Each row below holds a small network's activations on one input, seen along a few directions.
Each table varies a few parts of the input and shows all the possible inputs, shuffled.
Descriptions start from the smaller parts, as in this example, which fits no table here: one of 2 separate values, together with either a single point or one of 9 places along a line or (one of 4 places along a line, together with one of 5 places around a ring).
Shared parts are said once, and a part with two or three values counts as separate values.

A family of inputs:
r1: [-34 -47 -16  32 -19  15 -23 -27  56 -34  26  28 -26 -16]
r2: [-24   2 -17 -16 -11  25 -33 -47   9 -69   3 -53 -37  55]
r3: [-17  23  11  10  56  10   6 -31 -62 -24  -7  -4  -6  24]
r4: [ 42 -12  -5 -22 -42  30   9  63  43  35  -8  17   9 -14]
r5: [-36  21 -28 -53  32  22 -30  -2 -29 -35  -6  14 -42  27]
r6: [-45  20 -30 -56  32  24 -15  16 -39 -29 -16  30 -46  27]
r7: [-20  24   8   1  64   4   3 -20 -66 -18 -16   9 -10  17]
r8: [  9   8   0 -40 -49  13   8  65  39  47  -5  12  15 -43]
r9: [ -5   3  16  30  25   6  -1 -71 -33 -50  -8 -57  -7  40]
r10: [ 73 -21  22  50 -16 -29  39  26  33  48   5  12  38 -17]
r11: [ 67 -10  29  25  -4   6  36  35   7  56 -14  12  32 -26]
r12: [-37  18 -22 -45  22  28 -31 -10 -24 -42   0   2 -34  39]
r13: [ 49 -30 -16  -1 -53  -9   8  49  72  30  18  11  16  -4]
r14: [ 18 -29 -17  -4 -71 -42  -4  53  71  32  32   1  33 -34]
r15: [-34  11 -17 -39   8  22 -33 -28 -11 -49  -1 -13 -37  48]
r16: [-28  16 -19 -27  -3  22 -40 -37  -4 -59  -2 -25 -40  51]
r17: [-27  24   1  -5  69   2  11  -8 -74  -5 -23  26 -12  14]
r18: [-13 -46  14  80  20  -8   4 -53  13  -4  15  22  -5 -30]
r19: [ -7   1 -15 -28 -65 -23   4  54  50  45  15   3  32 -60]
r20: [ 21   4  27  19 -29 -48  32  30  10  62   8   3  47 -68]
r21: [-17  14  14  13  43   2  -2 -52 -51 -26 -12 -19  -6  35]
r22: [ 44 -24  16  42 -31 -64  23  21  33  54  18  -2  57 -48]
r23: [-11  18  11  23  35   4  -7 -62 -44 -38 -14 -32  -5  37]
r24: [ 33  11  32  13 -12 -11  37  35   0  72  -9   3  34 -55]
Question: What is each input in this table made of?
Answer: one of 2 separate values, together with either a single point or one of 5 places around a ring or one of 6 places along a line
Question: The inputs of r21 and r15 match in every part but the choice among 2 separate values. If r18 is changed in the same way as r21 into r15, which row does it become?
Answer: r1

A family of inputs:
r25: [ 28   7  16   6  33 -27  39  17 -42  61 -11  41  27 -31]
r26: [ 25  11   0 -16   0   1  29  55  10  65  -6  46  13 -45]
r27: [-10 -11 -14 -35 -18  19 -38 -10  23 -45  23 -23 -27  22]
r28: [ -6   7 -14 -57 -46   2  -6  62  13  20  -1  -1 -10 -10]
r29: [-36  27   4 -38  45  31 -16  -5 -67  -7 -26  24 -39  17]
r30: [ -1 -22 -22 -29 -59  -8  -7  18  60  -7  19 -17  -6   7]
r31: [-52 -12   7  26  31  25 -24 -46  10 -63   1  -8 -27  31]
r32: [ 34  -2  26  20  17 -23  29  20 -45  51 -12   4  36 -25]
r33: [-24  28 -31 -49  -3  28 -27  35 -11 -12   6   7 -16  30]
r34: [-27  22   0 -20  40  22 -11   3 -58 -24 -19  -7 -39  43]
r35: [ 31   5   5  -3 -12   2  29  60  17  44 -12  18  26 -31]
r36: [-20 -12  -8   1  29  22 -23 -47 -17 -41 -13 -29 -35  46]
r37: [-37 -17 -38  -2 -13  16 -38 -17  49 -47  33  -1 -23  22]
r38: [-21  14  -7  -5  30  25 -10 -33 -20 -40 -16 -23 -20  53]
r39: [-34  37 -23 -67  13  26 -28  36 -10 -14  -3  42 -19   2]
r40: [ 39 -35  -4  21 -37  -4  19  11  45  29  11  -8  23 -21]
r41: [ 10  20  32  32  27 -10   9 -51 -44 -13  -5 -37   5   5]
r42: [-21  17 -12 -72 -31   4   2  62  14  28   2  31  -8 -25]
r43: [-21 -17  20  63  23  -7   9 -69 -17 -31   6 -16  12 -13]
r44: [ 42   3  30  43   9 -33  23  -8   1  19  -7  -3  45  -6]
r45: [-27 -29 -26   1 -57 -10 -20  11  81 -14  23   2  -4  -8]
r46: [ 23 -46  -5  52 -42 -16  17   5  57  16  35   9   7 -30]
r47: [  6   1  25  42  30 -10  -2 -64 -28 -20 -14 -29   2   5]
r48: [  0  12 -37 -39 -17  19 -26  -5  19 -37   9  -8 -15  34]
r49: [ 21 -41  27  74   0 -45  22 -25  16  -5  19  12  29 -25]
r50: [-13  32  24   2  47   2  13 -25 -82  28 -22  13  -1 -24]
r51: [ 15   0 -21 -37 -56 -13 -13  26  50  -3   3 -13 -11   3]
r52: [ 31 -21  28  52   6 -31  17 -18   5  22   4 -10  40  -6]
r53: [ -2  32  22  20  42  -3  10 -19 -69   5 -29  -7   5  -2]
r54: [ 44 -10  -5  15 -32  -4  24  22  40  36   4  -8  28 -19]
Question: The inputs of r52 and r32 match in every part but one. If r40 is changed in the same way as r52 into r32, which row does it become?
Answer: r35
Question: What is each input in this table made of?
Answer: one of 5 places along a line, together with one of 6 places around a ring

A family of inputs:
r55: [-12  13  20  23  41   4   5 -48 -51 -21 -16 -21  -2  13]
r56: [-11  18  -4  -6  38   5  -3 -12 -31 -15  -6   5  -4  22]
r57: [-34   9 -30 -36  -9  25 -26  -4  11 -33   4  -3 -34  17]
r58: [ 27  -4  11  -9 -24   3  15  44  19  41  -1  11  13 -27]
r59: [ 14  -7   0 -14 -46  -9   5  42  38  29  13   7  22 -29]
r60: [ -2   3   9  18  25  14  -8 -42 -21 -41  -2 -23  -7  43]
r61: [ 27  -5   7 -10 -27   5  16  45  19  37  -2  14  16 -28]
r62: [-31   2 -21 -31 -13  28 -29 -14  16 -45   6 -13 -37  23]
r63: [-14   1 -18 -20  12  10 -12  -5 -10 -31  -6  -1 -24  29]
r64: [ 12 -12  -7  -9 -47  -5   7  41  41  34  11   5  23 -27]
r65: [ 36  -1  17  15  -9  -9  24  22  11  38  -5  11  18 -23]
r66: [ 38  -9  13  15  -5  -6  16  23  11  45  -6   8  19 -27]
r67: [ 31  -8  15  29 -15 -32  13   6  17  32  10  -2  23 -22]
r68: [-37  12 -29 -50  -5  19 -29  13   2 -21   2  13 -34   4]
r69: [-24  26  18  11  47  -3   7 -28 -52  -2 -20   0   0   2]
r70: [-10  18  -7 -12  37   2  -4  -1 -42  -8  -4  13  -6  17]
r71: [-10  11  25  34  35   7   1 -60 -44 -27 -15 -30  -1  23]
r72: [-16 -50  14  77  20 -15  12 -26  20  -2  17  42   4 -40]
r73: [ 19 -16   1   9 -39 -31   9  19  37  21  15  -5  31 -29]
r74: [ 21 -18   4   6 -35 -32   4  18  36  26  19  -7  29 -30]
r75: [ 38  -2  21  12  -5 -10  19  21   9  40  -3   9  16 -25]
r76: [-21   8 -19 -32  12   5 -10   9 -19 -15  -5  16 -25  23]
r77: [-22  10 -17 -25  12   9 -10  -2  -6 -20  -8  12 -20  29]
r78: [-16  18  15  17  45   1   9 -37 -55 -11 -16 -13  -3   5]
r79: [-10  15  -4   5  32   6   3 -18 -31 -22  -2  -5  -8  31]
r80: [ 33  -8  13  31 -15 -30  17   7  17  26   5  -4  25 -23]
r81: [ 31 -12  10  33 -14 -28  13   8  20  33   4  -5  26 -22]
r82: [-38  14 -30 -44  -5  24 -28   1  12 -25   1   8 -29  11]
r83: [ 15 -22  -1  10 -38 -28   8  18  39  29  18  -8  28 -27]
r84: [ -6   6   3   9  29  11   1 -32 -28 -33   0 -16 -11  37]
r85: [ 15  -8  -4 -13 -48  -7   7  43  39  26  10   8  24 -30]
r86: [ 27 -10   4  -8 -25   8  13  42  24  47  -3  12  19 -27]
r87: [-24  -3 -21 -22 -15  32 -38 -26  21 -50   5 -21 -32  28]
r88: [-14  -4 -12 -13   4  15  -9 -21  -4 -40  -2 -11 -28  40]
r89: [-22  22  14   3  46  -5   4 -17 -64   6 -16   8  -4  -5]
r90: [-10  -8  -8  -4   1  18 -20 -30   0 -48  -2 -18 -25  46]
Question: What is each input in this table made of?
Answer: either a single point or (one of 3 separate values, together with one of 5 places around a ring) or (one of 4 places along a line, together with one of 5 places along a line)
Question: Change only the choice among 3 separate values in r81. List by row number the other rows that result.
Answer: r67, r80
Question: Change only the place on the ring of 5 in r58. List by row number the other rows that result.
Answer: r59, r67, r74, r75
Question: A walk changes only the place on the line of 4. It starts at r57 and steps to r63. List the rest of the walk in order.
Answer: r79, r78
